Questions about the row below.
1) Give the third entry from the right.
2) Give the entry just left of the largest entry.
3) Give the median of all entries.
4) Give the 2nd entry from the right.
5) Give the third entry.
6) Give the first entry.
7) Give the largest entry.
8) Give the last entry.
array([  -2.74,   46.46, -131.01,   45.18,   85.42,  112.36,   53.01,
         60.31,   18.77])
1) 53.01
2) 85.42
3) 46.46
4) 60.31
5) -131.01
6) -2.74
7) 112.36
8) 18.77

Questions about the array below. Rows and columns are numbered from 0.
1) Give the entry in row 2 and column 0.
2) Give the bottom-right entry.
3) Give the entry in row 1 and column 2.
4) Give the entry in the top-left corner.
5) Give the entry directly above -10.
6) Give the top-right entry.
[[-31  18  45 -18]
 [ 45  72 -10  34]
 [ -6 -16 -18  25]]
1) -6
2) 25
3) -10
4) -31
5) 45
6) -18

[[-10  31 -12 -21  24]
 [  4  35 -12 -24  33]
 [ 23  10 -12 -24  19]
 [ 49  35 -12 -36  44]
 [-16  35 -12 -24  33]
 [ 16  28 -12 -24  33]
 [-53  63 -12 -24  51]
 [ -8  35 -12 -24  33]
 [ 11  35 -12 -24  34]
 [-38  38 -12 -24  33]
 [ -8  35 -12 -24  33]
 [ -8  35 -12 -24  33]
 [ -8  35 -12 -24  33]
 [ -8  25 -12 -24  23]]
Indices start at 0.
The entry in row 0 and column 2 is -12
The top entry of the column that holds the smallest entry: -10
Give the entry in the bottom-left corner.
-8
Give the entry in row 1 and column 0.
4
Give the entry at row 0, column 1.
31
Give the entry at row 2, column 0.
23
The entry directly below the smallest entry -> -8
Give the minimum.
-53
The entry in the bottom-right corner -> 23
Give the entry at row 1, column 2.
-12
The entry at row 1, column 1 -> 35
The entry directly below the largest entry is 35
The entry at row 2, column 2: -12
The entry directly above the largest entry -> 28
The bottom entry of the column that holds the largest entry -> 25
Give the entry in the top-right corner.
24
The entry directly above the smallest entry is 16
The maximum is 63

[[ 16.09   1.96   6.36  -0.91  -2.34  -6.67  -2.82  -3.14  -0.38]
 [ -1.12   1.48  -5.95 -11.63   2.68  -0.05  14.98 -12.38  -5.40]
 [ -0.74   0.60  -4.04  -7.65   1.45  -0.36   5.37  -8.02  -4.12]
 [ -1.00  -1.00   0.74  -0.59  -0.74  -0.41   3.12  -2.63  -0.41]
 [ -6.52  -3.07   0.06   2.35  -2.66   0.81  -0.43   0.26   3.54]
 [ -2.82 -10.25  -3.24   5.01   2.63  -8.32   6.21  -0.80  -0.48]
 [ -3.33 -12.26  -3.73   6.36   3.19 -10.10   5.62  -0.62  -0.28]
 [ -1.34  -1.00  -1.04   1.71  -1.19   0.05   0.00  -5.47  -2.59]
 [  0.32   1.92  -0.20  -2.41   1.58  -2.83  -3.74  -4.15 -12.78]
 [ -1.75  -4.71  -1.75   1.50   0.48  -3.96   1.53  -1.15  -0.85]
 [ -4.93  -2.65  -0.31   1.44  -2.11   0.40  -2.05  -0.08   2.18]
 [ -0.88  -0.34  -1.92  -3.22  -0.20  -0.67   1.64  -3.11  -1.82]
 [  1.49   3.96  -0.12  -3.37   3.46  -4.11  -5.59  -7.00 -21.00]
 [ -1.11   0.89  -4.53  -8.60   1.46  -0.35  10.72  -9.09  -4.17]]
Counting starts at 0.
The entry in row 0 and column 0: 16.09
Read off the entry in row 0 and column 2.
6.36
The entry just right of -0.35: 10.72
Read off the entry in row 1 and column 0.
-1.12
The entry directly above 1.46 -> 3.46
The entry at row 2, column 0: -0.74
The bottom-right entry -> -4.17
The entry just right of -8.60 -> 1.46
The entry directly above 0.60 -> 1.48
The entry at row 0, column 1 is 1.96
The entry in the bottom-left corner -> -1.11
The entry just right of -2.63 is -0.41
Read off the entry directly below -1.92.
-0.12
The entry directly below -7.65 is -0.59
The entry just left of -10.25 -> -2.82
Read off the entry in row 2 and column 2.
-4.04
Read off the entry at row 1, column 2.
-5.95
Read off the entry just left of 1.71.
-1.04
Read off the entry just left of the smallest entry.
-7.00
The top-right entry is -0.38
The entry at row 2, column 1: 0.60
Read off the entry just right of 0.05.
0.00
The entry directly above 3.96: -0.34

A =
-44    4  -17  -12  -15   67   37
-37   18  -18   -1   68  -21  -22
-29   -5  -33   21   34   -4   -7
 54    6  -12  -10   36  -13    4
-37   -3  -17  -34  -24   34  -11
-20   11  -18    6   28  -24    4
-33    9  -34    4   39   -5  -14
  3   41  -15   40   17   12  -25
Rows and columns are numbered from 0.
What is the entry just right of -20? 11
What is the entry directly above the largest entry? -15
What is the entry in row 1 and column 0? -37
What is the entry in row 0 and column 0? -44
The bottom entry of the column that holds the smallest entry -> 3
The entry in row 0 and column 2 -> -17
What is the entry at row 0, column 1? 4
The entry just left of 21 is -33
The entry just right of 11 -> -18
The entry directly below 67: -21
What is the bottom-right entry? -25
What is the entry in the top-right corner? 37
What is the entry in row 2 and column 0? -29
The entry directly below 18 is -5
What is the entry at row 1, column 2? -18
The entry just right of 28: -24
What is the entry directly above -7? -22
The entry directly below 21: -10
What is the entry just left of -7? -4
What is the entry just right of 40? 17
